These are the activations of a small neural network, seen along a few directions. Each row is one input.
Each table varies a few parts of the input and shows all the possible inputs, shuffled.
A made-up example of a description, with smaller parts first: line(6) and (point or line(11) or (values(2) and ring(8))).
Shared parts are said once, and a part with two or three values counts as separate values.

Other details of the inputs shift rows strongly along two fixed directions, in all tables alike. That doesn't count.

A family of inputs:
r1: [ 26  25 -31 -28  15  20  94 -36  13  -1 -12   4 -13]
r2: [  2  26   9 -45   1  82  58 -18  58 -48 -26  -2  18]
r3: [ -3 -21  13   0 -42  11  24 -90  10 -19  39  26 -19]
r4: [  21    0   -6  -11   20   -7 -116  104    2   29  -41  -40   33]
r5: [ 19 -14 -27 -13  42 -36 -89  70 -11  31 -33 -73  56]
r6: [ 27 -16  10  18 -39  26  90 -42   5 -13   9  41 -24]
r7: [-31 -16  11  29 -34  42  29 -29 -34 -56  26  20  23]
r8: [ 23 -72  28  61 -61  15 -24 -32 -15  -1  25  10  48]
r9: [ 21 -43  20  93 -36 -29  11 -32 -54  23  10  17 -13]
r10: [ 59 -28 -28 -19  44 -60 -43  35  -6  99 -59 -55  15]
r11: [ 13 -46  22  86 -18 -28  17 -39 -67  39  19  16  -3]
r12: [ 26  23   9 -73  17   4 -20  -1  78   9 -31 -32 -26]
r13: [-20  41 -19 -43  39  24 102  -2 -10 -22 -17  14 -30]
r14: [  0 -28  -2  65 -32 -18  -5  -5 -95  34  39  45  -8]
r15: [ 21 -58   4  59 -47  11 -21 -54 -37   9  37  -4  61]
r16: [-15  47  29 -42  20  37  45 -29  69 -50  -7   5 -49]
r17: [ 62 -47 -13  27 -11 -55 -39  12 -20  77 -32 -28   7]
r18: [ -8 -45  15  67 -53  17 -48  16 -50 -20  43  39  32]
r19: [ 29  29 -33 -15  66 -24  29  27  17  26 -49 -37 -12]
r20: [-26  38 -29 -40  15  10   8 -13   4 -34  43  28 -28]
r21: [ 34  -7  -7  -9  23 -48 -21  79  -1  35 -46 -30 -19]
r22: [ -2  35 -22 -71  23  27  58 -65  55 -31  13   0 -18]
r23: [ 34   7 -46   2  31 -51 -51  74 -40  57 -18 -18  -4]
r24: [  9  50  14 -13  21  43  95   1  38 -29 -37  11 -47]
r25: [ 27 -19  24  20  20  -8 -78  54  23  22 -47 -57  36]
r26: [ -2 -32  27  49 -12  24   1 -10   6 -32   3   5  31]
r27: [  1  34  15 -63  22  -9 -39  38  48  -6 -23 -35 -38]
r28: [ 23 -36   1 -20  12 -44 -62 -32   7  56   2 -30  10]
r29: [  5  27 -19 -44  63 -27 -22  -4  48   6 -17 -42 -15]
r30: [ 21  47 -18 -35  26   4  -4  83   9  17 -44  -1 -37]
r31: [ 23 -16 -10  16   4 -46 -19  41 -37  34 -30 -20 -14]
r32: [-37  42  -8 -64  20  23  45 -26  34 -56   6   8 -43]
r33: [  9  -6 -27 -52  54  20  -7   5  30  18 -46 -44  53]
r34: [ -1   6 -17 -20  58  13 -14  27  38 -12 -55 -44  32]
r35: [  7 -26  -6  72 -50 -17 -12   2 -82  20  31  45 -20]
r36: [ -1  54   8 -35   5  41  90  22  18 -37 -26  14 -50]
r37: [-18  17  22  -4 -36  20 -21  -5  -1 -28  43  40 -42]
r38: [ 29   1  27  17 -49  38  82 -43   2  -8   2  33 -30]
r39: [ -60   19   20   78 -101  -54   22    3  -27   89   44   33   30]
r40: [   9  -11  -37  -13   37  -23 -109   87  -12   29  -40  -39   41]
r41: [ -4  14  -8  22 -19  12  87 -28 -45 -27  31  30 -24]
r42: [-36  17   2 -46  22   3  26 -32   4 -27  24   7 -26]
r43: [-47  39 -31 -48  42  66  46   7  -3 -52  -1  28  22]
r44: [ 32  13  -9 -12  52 -21  26  49  40  16 -61 -22 -25]
r45: [-28   5   0  -1  41  42  41 -28   7 -32 -13  -5  35]
r46: [-11 -45  36  58 -20 -30 -34 -71 -36  17  48  11  -5]
r47: [  5 -50  48  66 -43 -29 -38 -46  -6  -2  45  17 -19]
r48: [   9    0  -30  -35   33  -60 -122   62    4   44  -17  -32  -15]
r49: [-28  37  -2 -43  37  22  52 -46  55 -49  -6   6 -40]
r50: [ 18 -15  18  -1   5  -9 -84  74   3  14 -36 -53  33]
r51: [ -9 -35  22  45 -56 -20 -59 -10 -33  -7  66  47 -24]
r52: [-102   65   -4  -14  -42   12   47   16   49   13   12   15   70]
r53: [ 24 -61  35  39 -65 -21 -36 -60   1  13  48  17  -8]
r54: [-24 -31  10  37 -33 -21 -54 -34 -62  13  70  39 -11]
r55: [ -7 -22   2  10 -30  58  50 -63   4 -42  12  19  34]
r56: [  0  -8 -32   9  16  -5 -68  47 -34   7   5 -13  48]
r57: [ -5  10  -9 -44  37  20  -8  62  36 -33 -40 -30  24]
r58: [-29  13   6  -7 -21  10  36 -60 -14 -48  62  24 -26]
r59: [-78  76  24 -26 -54 -40  16 -32  38  13  31  47  21]
r60: [ -5 -18   3  48   3  20   4 -31 -17 -22  14  -8  44]
r61: [ -5  21  -1 -68  35 -18 -19  36  54 -20 -18 -22 -33]
r62: [ -9  48 -27 -34  18  36  81  36  11 -39 -12  50 -46]
r63: [-20 -53  22  58 -33   5 -26 -22 -71  -3  39   4  48]
Description of these inputs: values(3) and (point or (line(4) and line(5))).
The inputs of r55 and r17 match in every part but the values(3) part. If r18 is changed in the same way as r55 into r17, which row does it become? -> r62
The inputs of r2 and r38 match in every part but the values(3) part. If r56 is changed in the same way as r2 into r38, which row does it become? -> r23
Which other rows does r58 become when the line(5) part takes its other values? List them by row number. -> r27, r32, r42, r61
Which other rows does r25 become when the values(3) part takes its other values? List them by row number. -> r16, r24
Which other rows does r11 become when the line(4) part takes its other values? List them by row number. -> r10, r13, r14

A family of inputs:
r64: [ 16 -35  -3  30  11 -24 -45  12 -24  29 -11 -28  34]
r65: [  8  34 -13 -48  33   1  44   6  42   0 -33 -10 -25]
r66: [ -8   8  -2  -5  10  32  37   7  -3 -30  -7   4   7]
r67: [  9 -44  11  68 -42  -2 -22  -8 -48  15  26  16  29]
r68: [  3  -3   7  39 -30  -8  20 -15 -28   8  23  28 -20]
r69: [ 26 -34  21  45 -28 -46 -37  -1 -25  53   3 -12  -2]
r70: [ 11  27 -23 -60  58  19  17  34  52  -8 -58 -38  16]
r71: [-15   1   8  12 -21  67  88 -60   2 -65  25  38   1]
r72: [  2 -14  12   0  -4 -35 -73  20  12  36  -7 -31  21]
r73: [ -2  15  -3  -8  -9   2  43  -8 -14  -3   7  16 -26]
r74: [ 13  -2 -18 -11  21   0 -15  33  -1  14 -27 -18  24]
r75: [ 15 -13  -2  27 -16 -31 -15  10 -23  37   6   8 -10]
r76: [-28  36 -15 -44  18  16  10  12  32 -17  -2   9  -1]
r77: [ 20 -32  17  47 -41 -21  -1 -33 -27  16  28  16 -16]
r78: [ -9 -17  16  51 -37  -4  42 -58 -40  -3  43  36 -16]
r79: [ 36 -39  -4  15  16 -22 -67  27  -8  32 -25 -40  25]
r80: [ 20 -20  -7  26   8 -17 -48  38 -16  28 -19 -22  28]
r81: [-37  19  13 -16 -21  55  63 -65  17 -70  43  45 -19]
r82: [ 13 -27  10   6   0 -35 -89  14  -2  29   3 -25  10]
r83: [-17  47 -18 -75  53   3 -10  49  48 -12 -32 -26  -5]
r84: [  0  -5  -1   7  -1 -34 -76  34  -2  30   0 -17  16]
r85: [ 12  -5 -14 -11  20  -1 -19  36  -7  12 -27 -28  21]
r86: [  6 -29  11  49 -19  -1 -18   7 -33   2   4   4  18]
r87: [ 20 -28  18  39 -27 -14  -2 -31 -30  12  25  16 -24]
r88: [ 20 -28  15  36 -30 -15   1 -33 -26  11  23  15 -23]
r89: [-30  15   2  -8 -22  19  16 -22   0 -25  29  29   1]
r90: [ 15   2 -11 -26  39  21   3  13  20 -13 -31 -21   7]
r91: [ -3  27  -4 -20  13   5  47   7   4 -11  -7  10 -32]
r92: [-19 -22  31  37 -55   6  -6 -50 -14 -17  50  26   9]
r93: [-44  26   1 -17  -1  31  46 -45  13 -45  30  26  -3]
r94: [  8  28 -22 -35  24 -12  20  22  13  18 -25  -3 -21]
r95: [ 20 -36  13  35 -11 -14 -40  10 -15  30 -13 -26  34]
r96: [-21  46 -19 -64  48   2 -12  45  49 -12 -34 -20  -6]
r97: [  5  47 -26 -57  56 -11  22  49  39   7 -52 -19 -31]
r98: [-47  27   9 -13 -32  49  64 -47  -4 -60  46  46 -12]
r99: [-18  28  -8 -50  20  18  11  -7  47 -28  -5  -4  -5]
Describe the family of inputs behind these rows. -> values(3) and (point or line(5) or ring(6))
The inputs of r82 and r87 match in every part but the values(3) part. If r99 is changed in the same way as r82 into r87, which row does it become? -> r77
Which other rows agree with r90 in the values(3) part? List them by row number. -> r64, r66, r67, r70, r71, r74, r79, r80, r85, r86, r95
Which other rows does r72 become when the values(3) part takes its other values? List them by row number. -> r69, r95
